Each row below holds a small network's activations on one input, seen along a few directions.
Each table varies a few parts of the input and shows all the possible inputs, shuffled.
A made-up example of a description, with smaller parts first: one of 4 places along a line, together with either a single point or one of 11 places along a line or (one of 3 separate values, together with one of 5 places around a ring).
Shared parts are said once, and a part with two or three values counts as separate values.

Other details of the inputs vary at random and push rows far along two fixed directions, the same in every table; ignore that.

Rows:
r1: [-3.048 1.278 5.971 -1.479 2.411 -0.700 0.588 -1.694 -0.390 -0.915 0.350]
r2: [-1.753 0.656 2.691 -1.416 1.494 0.645 0.242 -0.465 0.342 0.556 1.790]
r3: [-0.542 0.977 2.618 -1.124 2.076 1.855 -0.276 0.269 -2.035 -0.188 1.698]
r4: [-2.087 1.603 5.953 -1.978 2.519 -0.819 0.589 -2.417 -1.728 -1.262 -0.071]
r5: [0.182 3.109 -0.548 -4.273 -0.704 0.750 -2.778 -2.509 -3.582 0.567 -2.157]
r6: [-0.193 1.351 1.178 -1.405 0.142 -0.512 -0.585 -2.052 -1.600 -0.615 -1.393]
r7: [-1.065 1.509 5.123 -2.386 1.295 -1.527 0.919 -2.378 -2.616 -2.090 -1.402]
r8: [0.308 -0.182 -4.819 -0.204 -3.326 -0.424 -1.930 0.398 1.690 0.495 -2.720]
r9: [-0.261 -0.256 -3.189 -0.029 -1.028 1.241 -1.254 0.851 1.629 1.872 0.588]
r10: [-2.182 -2.868 2.088 3.218 0.822 -0.965 2.946 2.218 5.351 0.051 2.552]
r11: [-0.023 3.199 -2.011 -4.128 -1.560 0.383 -4.095 -3.239 -4.540 0.589 -3.853]
r12: [2.129 -0.533 -4.299 1.470 -1.563 0.564 -1.272 0.256 -0.345 0.766 -1.242]
r13: [0.706 -0.034 -0.024 0.212 -0.398 -0.269 -0.164 -0.076 -1.246 -0.660 -1.576]
r14: [-0.712 0.254 -0.894 -1.370 -1.805 -1.099 -0.586 -0.896 1.184 -0.366 -1.849]
r15: [-0.979 2.043 3.742 -2.869 1.622 -0.129 -0.679 -2.551 -3.745 -0.685 -0.510]
r16: [-0.564 -1.622 -2.756 1.469 -2.058 -1.101 0.373 0.860 3.814 0.806 -0.642]
r17: [4.304 1.288 -5.580 -0.236 -2.144 0.807 -0.442 0.765 -1.034 0.433 0.844]
r18: [-1.140 0.435 7.751 -0.847 3.127 -1.291 2.743 -1.083 -2.405 -2.405 0.553]
r19: [0.313 -1.562 -3.000 1.401 -1.983 -1.228 0.511 0.530 3.102 0.403 -0.749]
r20: [2.055 -0.998 -4.056 1.125 -2.250 -0.069 -0.469 0.891 0.678 -0.236 -1.273]
r21: [-2.673 0.237 4.048 0.123 1.959 -0.147 0.363 0.013 0.626 -0.253 0.561]
r22: [-0.084 -0.639 -5.174 0.888 -3.371 -0.321 -1.876 0.902 2.115 0.958 -2.837]
r23: [2.204 3.097 0.685 -2.849 0.244 -0.129 -0.754 -2.289 -5.286 -1.526 -0.922]
r24: [1.220 -1.774 -0.290 1.568 -0.324 -1.209 2.186 0.802 2.347 -1.087 0.846]
r25: [-0.293 -0.844 2.905 0.005 0.656 -1.610 2.465 -0.409 1.524 -1.391 0.939]
r26: [1.722 0.210 -2.346 0.263 -0.909 0.078 -0.879 -0.917 -0.862 0.176 -1.282]
r27: [-0.081 1.059 -6.000 -1.073 -2.751 1.242 -4.454 -0.194 -1.019 2.117 -3.150]
r28: [1.138 -3.654 -2.080 4.729 0.843 0.961 2.187 3.121 3.329 1.763 4.385]
r29: [0.991 -1.986 -3.255 2.533 -1.548 0.214 0.510 2.116 2.683 0.217 0.195]
r30: [-0.861 0.899 2.032 -1.080 0.134 -0.210 -0.772 -0.611 -2.359 -1.034 -2.329]
r31: [0.567 -1.453 -3.580 2.972 -0.991 1.016 -0.653 2.067 1.908 1.245 0.080]
r32: [-1.386 1.973 1.048 -2.262 0.625 1.063 -2.808 -0.850 -3.617 0.337 -1.782]
r33: [-1.068 0.496 -0.214 -0.768 0.567 1.290 -1.104 0.466 0.219 1.190 0.867]
r34: [-1.451 0.892 4.845 -2.288 1.012 -1.800 1.269 -1.818 -0.329 -1.921 -0.612]
r35: [-1.691 0.682 1.990 -1.784 -0.285 -1.031 -0.248 -0.989 0.346 -0.749 -1.570]
r36: [1.377 0.893 0.068 -1.499 0.444 0.830 -0.338 -0.711 -1.824 0.235 0.838]
r37: [-0.284 0.898 -0.283 -1.089 0.696 1.790 -1.606 0.272 -1.340 0.810 0.403]
r38: [1.517 -3.038 -0.997 3.236 -0.167 -0.677 2.922 2.154 3.419 -0.378 2.071]
r39: [3.368 -1.232 -4.519 2.760 -1.831 -1.209 2.076 1.397 2.056 -0.561 0.824]
r40: [-0.744 1.070 5.446 -0.874 2.801 0.118 0.469 -1.142 -3.231 -1.289 -0.104]
r41: [0.280 -0.580 -3.126 1.089 -0.617 1.577 -1.746 1.220 -0.535 1.617 -0.077]
r42: [-1.898 -2.766 -0.777 2.960 0.772 0.547 1.027 2.327 4.352 2.145 3.036]
r43: [2.527 0.083 -4.189 -0.063 -1.206 1.713 -1.382 0.630 -1.190 1.318 0.258]
r44: [-0.484 -2.794 4.209 3.138 2.224 -1.452 4.777 1.491 3.074 -1.126 3.376]
r45: [1.329 2.859 -0.838 -3.397 -0.343 1.881 -3.034 -1.447 -5.217 0.081 -2.052]
r46: [0.913 0.763 -1.765 -0.582 -0.310 1.314 -2.117 -0.129 -3.091 0.709 -1.019]
r47: [-0.575 -2.201 3.758 2.461 3.108 -0.063 3.279 1.234 1.555 0.220 4.390]
r48: [-0.295 -1.840 -1.219 1.986 -0.883 -0.252 0.998 1.778 3.166 -0.035 0.510]
r49: [-1.586 -0.893 -0.340 1.424 0.076 -0.062 -0.033 0.651 2.779 1.078 0.372]
r50: [-2.657 0.617 6.064 -0.082 2.975 0.033 0.673 -0.086 -0.838 -0.908 0.891]
r51: [-2.192 -2.166 4.670 2.667 2.259 -0.645 3.281 2.018 2.950 -0.613 2.541]
r52: [0.188 -0.368 1.501 0.044 1.242 0.356 1.466 0.293 1.023 0.343 2.778]
r53: [2.913 1.168 -1.396 -0.860 -1.332 -1.569 1.096 -0.722 -1.561 -2.116 -0.986]
r54: [-1.605 -2.449 -0.901 2.680 0.614 0.400 1.137 1.891 4.425 2.056 3.270]
r55: [4.203 3.133 -5.918 -2.130 -3.071 -0.150 -2.759 -2.208 -4.122 -0.741 -3.648]
Description of these inputs: one of 5 places along a line, together with either a single point or one of 10 places around a ring.
Changing only the place on the line of 5 turns r45 into r20. The same change can be made to r17. Which row results?
> r53
Changing only the place on the line of 5 turns r22 into r33. The same change can be made to r18. Which row results?
> r43
Change only the place on the ring of 10 in r25. List by row number the other rows that result.
> r8, r14, r20, r24, r29, r34, r35, r38, r48
Change only the place on the line of 5 in r29. List by row number the other rows that result.
> r3, r30, r31, r41
A walk changes only the place on the line of 5. It starts at r35 and steps to r10. List the rest of the walk in order.
> r49, r42, r9

Rows:
r56: [1.073 -1.935 -8.791 2.888 -4.580 -0.061 -2.066 1.631 3.790 2.265 -2.430]
r57: [0.601 1.652 -4.373 -2.623 -3.182 -0.323 -3.085 -1.679 -1.009 0.627 -3.792]
r58: [-3.641 -1.820 8.165 1.937 3.736 -1.637 4.100 0.712 2.977 -1.233 2.997]
r59: [3.486 -3.317 -9.221 4.976 -3.493 0.619 0.457 3.644 5.036 1.664 1.266]
r60: [0.159 -2.594 -5.842 3.161 -2.177 0.751 -0.420 2.319 4.524 2.408 0.901]
r61: [0.690 0.506 -2.607 -0.866 -1.681 -0.022 -0.895 -0.437 0.402 0.314 -0.953]
r62: [0.645 -0.016 -0.758 0.277 0.462 1.125 -0.324 0.879 -0.806 0.430 1.121]
r63: [-0.606 -0.336 0.300 0.319 0.326 0.887 -0.265 0.520 0.463 0.671 0.789]
r64: [-2.836 1.482 5.907 -2.392 2.228 -0.472 0.045 -1.889 -1.474 -0.796 -0.530]
r65: [-0.667 2.139 -1.824 -3.194 -1.908 -0.207 -3.187 -2.285 -1.769 0.165 -3.763]
r66: [2.310 -3.103 -8.490 3.508 -4.285 -0.520 -0.039 2.286 5.206 1.532 -0.527]
r67: [1.154 1.204 -3.945 -1.147 -1.509 1.425 -2.974 -0.115 -2.300 1.144 -1.933]
r68: [0.458 -2.218 8.183 3.313 6.836 0.985 6.148 2.113 0.821 -0.327 9.736]
r69: [4.809 0.679 -6.491 0.453 -1.669 1.465 -1.458 -0.033 -2.801 0.927 -0.200]
r70: [-1.945 3.069 2.849 -4.535 -0.500 -1.454 -2.400 -3.558 -3.884 -1.447 -5.016]
r71: [-0.057 3.511 3.226 -4.129 0.836 0.106 -2.094 -2.847 -6.598 -1.923 -3.504]
r72: [0.052 1.620 3.384 -1.750 1.955 0.416 0.157 -0.719 -2.654 -0.810 0.957]
r73: [-2.413 -3.966 4.821 4.126 2.535 -1.848 5.354 2.384 6.387 -0.799 4.764]
r74: [-1.697 4.044 4.530 -5.073 0.522 -0.452 -2.880 -3.712 -6.537 -1.659 -5.009]
r75: [-1.564 -3.491 6.513 4.254 4.669 -0.297 6.768 3.264 5.570 -0.395 8.261]
r76: [-1.500 3.314 6.567 -4.075 2.213 -0.044 -1.309 -2.935 -6.407 -2.366 -2.774]
r77: [1.492 -0.423 -2.105 0.572 -1.334 -0.439 0.367 0.458 1.065 -0.391 -0.359]
Changing only one part turns r69 into r68. The same change can be made to r56. Which row results?
> r60
What is each input in this table made of?
> one of 2 separate values, together with either a single point or one of 10 places around a ring
Change only the choice among 2 separate values in r62. List by row number the other rows that result.
> r71
